Here are a small network's activations along a few directions, averaged over the inputs that share one value of a field.
Related values have similar rows: they may be neighbours, one step apart, or belong to one group.

Values of POFAV:
zani: [-17, 28, 10, 14, 50, -6, -4, 53, 18, 51]
libag: [-7, -12, 42, 9, -12, -43, 28, -31, 37, -21]
zope: [19, -62, 9, 0, -6, 4, -15, 8, -26, 19]
rili: [5, 80, 11, 15, -6, 15, -6, -15, -44, 18]
leri: [56, -41, -29, 13, -19, 14, 12, 38, -32, -30]
pega: [-31, -41, -8, -17, -27, 6, 14, 12, 5, 21]
vetep: [20, 1, 44, -44, -2, 26, 16, -38, 52, -42]
kimu: [-11, 1, -11, -46, 1, 3, -14, -25, 4, -50]
zod: [-5, -14, -49, 15, -34, 36, -1, 15, 1, -8]
tazu: [20, 49, -19, -21, 22, -27, -30, 12, 3, 52]
melaf: [-26, -15, -9, 14, -9, -35, -41, -25, 6, -36]
ladun: [-25, 27, 8, 48, 43, 9, 42, -3, -24, 27]
POFAV is arranged as 3 separate groups.
List the group mates of libag, in the order listed. -> vetep, kimu, melaf
List the group mates of zope, in the order listed. -> leri, pega, zod

Values of KITOB:
biz: [13, -1, -7, 3, 10, -1, -4, 27, -7, 29]
lofif: [13, 87, -13, 14, 32, 2, -9, 17, -38, 45]
gato: [-8, -21, -7, -12, -30, -24, -33, -25, 8, -44]
sudo: [-28, 12, 16, 22, 31, -5, 25, 16, 9, 41]
nisep: [5, -52, -10, 21, -28, 17, 16, -2, -20, -22]
gopet: [14, -26, -12, -24, -11, 14, -4, 5, 14, -18]
las: [-9, 1, 34, -24, -5, -3, 9, -37, 34, -32]
KITOB is arranged as a tree with 2 forks.
List every value one step from gato, in the order listed. -> gopet, las
List every value one step from lofif, in the order listed. -> biz

Values of REBE:
bobav: [-22, 35, -2, -13, 39, -16, -9, 19, -6, 61]
latef: [16, 60, 2, -18, 11, -27, -39, -18, -23, -19]
boni: [-46, 49, -8, 55, 22, 1, 46, -1, 25, 38]
vev: [-25, -82, -19, -2, -32, -14, -11, -5, 22, -45]
luvet: [14, -34, -47, 16, -50, 16, -34, -21, -1, -70]
nosa: [-15, -64, 36, 18, -10, -9, 22, -13, 3, -26]
ferut: [39, -25, -46, -30, 6, 61, -18, 14, -45, -15]
dopu: [10, -13, 4, 37, 24, -8, 47, 13, -26, 53]
kemu: [18, -56, -30, 10, -28, -9, 17, 70, -6, 15]
nutir: [28, 17, -19, -46, -43, 8, -22, -41, 11, -41]
mise: [11, 40, -30, 20, -15, 14, -27, 27, -47, 22]
kimiv: [0, 27, 49, 15, 63, 6, 15, -21, 36, -9]
zat: [0, -50, 11, 13, 3, 5, 52, 12, -21, 10]
bafop: [-17, -8, 65, -11, -13, 10, 30, -34, 42, -37]
vutu: [-29, 78, -8, -18, -2, 1, -23, 10, -39, 24]
dotaz: [1, -15, 28, -49, -9, -9, -6, -48, 50, -29]
riko: [-3, 45, 23, -8, 20, -42, -13, 1, 33, 1]
fiz: [20, -6, -9, 11, 15, 11, -27, 36, -8, 65]
Each value of REBE is a pair of two hidden parts, and every pair occurs once (3 first parts, 6 second parts).
kimiv and bafop share the first part; kimiv and riko share the second. Which value has the first part of riko and the second part of bafop? -> dotaz
kemu and fiz share the first part; kemu and zat share the second. Which value has the first part of zat and the second part of fiz? -> dopu
vev and bobav share the first part; vev and luvet share the second. Which value has the first part of luvet and the second part of bobav? -> vutu

Values of LIKOG:
zel: [-6, -13, 25, -31, -16, -17, -12, -40, 38, -50]
bipon: [-6, 45, 12, -6, 32, -13, -5, 19, 8, 50]
mibi: [30, -26, -44, 1, -21, 29, -9, 29, -33, 2]
vuzu: [-7, 47, 36, -1, 21, -1, 20, -27, 11, 0]
digad: [-7, 18, -28, 38, 9, 3, 0, 25, -41, 32]
zugi: [-3, -72, 0, -1, -26, -1, 5, -5, 17, -35]
LIKOG is arranged as a ring.
List every value one step from zel, in the order listed. -> vuzu, zugi

Values of SUPUM:
rim: [-37, 29, 49, -14, 10, -33, 2, -54, 46, -32]
tapi: [2, 2, -34, 6, 0, -6, -26, 34, -22, 33]
ziga: [15, 80, -16, 0, 22, 2, -17, 2, -27, 16]
kanut: [20, -38, -13, -25, -21, -7, -27, 8, 9, -17]
nus: [-17, 26, 29, 44, 49, 0, 45, 36, -11, 85]
tovig: [-7, -31, 16, -31, -19, 24, 20, -29, 34, -40]
dar: [23, -68, -31, 20, -40, 20, 3, 2, -30, -44]
SUPUM is arranged as a tree with 2 forks.
Fewest steps between ziga and nus? -> 2
List every value one step from dar, in the order listed. -> kanut

Values of NES:
kipi: [-7, 18, 32, -46, -14, -15, -16, -58, 44, -59]
muz: [12, -21, -43, 22, 7, 8, -9, 66, -34, 60]
tesi: [-42, 54, 37, 5, 39, -33, 6, -11, 29, 35]
fad: [7, 86, 13, 30, 45, 16, 29, 12, -34, 57]
mezal: [5, -72, 10, -20, -33, 12, 11, -24, 30, -58]
gesod: [26, -65, -50, 10, -44, 13, -22, 15, -35, -35]
NES is arranged as a ring.
List every value one step from tesi, in the order listed. -> kipi, fad

Values of ROPUD:
vebus: [-23, 12, -10, 26, 19, -25, -10, 27, -11, 44]
geset: [10, 45, -1, 15, 25, 14, 14, 18, -24, 40]
gika: [15, -21, -40, -7, -32, 12, -25, 1, -23, -30]
sor: [-13, 7, 32, 5, 0, -6, 19, -40, 15, -34]
fiza: [11, -70, -11, 1, -18, 18, 14, 21, 4, -6]
sokon: [0, 28, 30, -41, 6, -13, -11, -27, 38, -14]
ROPUD is arranged as 3 separate groups.
List the group mates of gika, in the order listed. -> fiza
List the group mates of geset, in the order listed. -> vebus
